These are the activations of a small neural network, seen along a few directions. Each row is one input.
Each table varies a few parts of the input and shows all the possible inputs, shuffled.
Descriptions start from the smaller parts, as in this example, which fits no table here: one of 3 separate values, together with either a single point or one of 9 places around a ring or (one of 4 places along a line, together with one of 8 places around a ring).
Shared parts are said once, and a part with two or three values counts as separate values.

Other details of the inputs vary at random and push rows far along two fixed directions, the same in every table; ignore that.

A family of inputs:
x1: [ 18   1 -20   1  12 -14   5   9   1   0  16   9]
x2: [  2  11 -12  14 -20 -12  -8 -15  -1 -11 -11  -3]
x3: [-13   9 -16  11 -11 -10  19  -1   0   1  17  -3]
x4: [-31  -7  27 -16 -21   3 -44 -54 -17   7 -43 -29]
x5: [  2  13 -13  -1   3 -16   5   5  -5  -8   9  20]
x6: [  2 -16   2  -1  22  18   7  22  -2  16  -4 -11]
x7: [ 12 -10  29 -14  28  35 -40 -14 -13   8 -53 -27]
x8: [  8 -11   5  -3   8  37  10  25   0  15  -1   3]
x9: [ 15  -2   5  -2  23  21  10  26  -2  -2 -19  12]
x10: [ 6 -1 -7 13 13 14 41 35  2 15 10  0]
x11: [ -6   5  28  19 -18 -21 -10 -14  11 -27  18 -13]
x12: [ 25  -5   8 -14  23  12  16   3  -5  12  -9   6]
x13: [19  4  5 -9 25 25  7 15 10 16 -4 11]
x14: [-15 -12 -16   3 -34 -16  -3 -21  -3  -9   2   0]
x15: [ 20 -17  45  -6  17  11  19  19  15 -11  10  -8]
x16: [ 20  -6   7 -12  26  14  19   3   5  11 -14   4]
x17: [-14  13  -7   5 -18 -10   0 -16 -15   0  10 -10]
x18: [  8  -1   9 -11  15  30   9  17  -8  21   8   3]
x19: [ -1   0  24   8  -2 -17   6  19  15 -30  26   6]
x20: [ -3   0 -16   6  -8 -25 -24 -16   5  -5  -7  -3]
x21: [  0  -2  -9   0 -16 -22  -6 -21   6  -1 -12   5]
x22: [ 24  -3   3  -2  13  28   1  18   7   9 -11  10]
x23: [ -4   4  23   3 -28 -20 -21  -9  22 -26  28  -3]
x24: [ 19   6   7   7  22  16  19  19   3  13 -17  -3]
x25: [-16   2 -27  11 -33 -20   1   1  10   2  26  15]
x26: [ 19   1   6  -4  17  21   1  18  10  17 -11  10]
x27: [ -6   1 -13   0  -4   7  13  11   7  11  22  11]
x28: [ -4  -8   8  -2  16  29  12  27 -10   2 -11   2]
x29: [-43   6  27 -12 -16   5 -53 -41 -23  -1 -44 -24]
x30: [  7   7   8  -8  32  16  11  16   0   4 -14  11]
x31: [-13  -6 -24   2 -21 -25  19 -13   5  -4  23   9]
x32: [ -4  -4 -22   0  -6 -16   3   2  -7   0  26  -1]
x33: [-16   7 -14   0  -9 -13   9   7 -12  -6  20  12]
x34: [ 14 -10  16   5   5 -16   6  24  23 -24  33  -7]
x35: [  7  -5 -32   9 -30 -33   8 -11  11 -15   9  18]
x36: [  0  16 -15  -2 -21 -19 -21 -22   1  -2  12  14]
x37: [  6   2 -26   5   5 -22   0  -2  11  -5  13   7]
x38: [-32   9  -8  -1 -15 -14  -9 -14  -8  -8   4   2]
x39: [-16 -11 -19   6 -21 -12 -20 -12  -5  -9   3 -10]
x40: [ -8  -7 -20   3   2 -10   7   5   3   1  20  -2]
x41: [ 16  10   7   2  27  18  18  10   1  11 -12  -5]
x42: [ 15  15 -13   9   4  -8  19   5  -3   1  11   7]
x43: [ -8   1 -19  17 -20  -4  15   6  -3  -5  10  -2]
x44: [ -4   5  41 -17  29  33 -32 -10 -15  10 -58 -14]
x45: [-25  -2  27 -23 -17   4 -43 -59 -28   6 -31 -28]
Description of these inputs: one of 5 separate values, together with either a single point or (one of 2 separate values, together with one of 4 places along a line).
Q: The inputs of x26 and x44 match in every part but the choice among 5 separate values. If x36 is changed in the same way as x26 into x44, which row does it become?
A: x5
Q: The inputs of x38 and x31 match in every part but the choice among 5 separate values. If x9 is changed in the same way as x38 into x31, which row does it become?
A: x35
Q: Which other rows does x1 become when the place on the line of 4 takes its other values? List them by row number.
A: x7, x20, x37
Q: Which other rows does x43 become when the choice among 2 separate values takes its other values? List them by row number.
A: x2
Q: Which other rows does x30 become when the choice among 5 separate values takes its other values? List them by row number.
A: x13, x16, x37, x41
Q: Which other rows does x28 become when the choice among 5 separate values takes its other values? List them by row number.
A: x8, x14, x39, x43
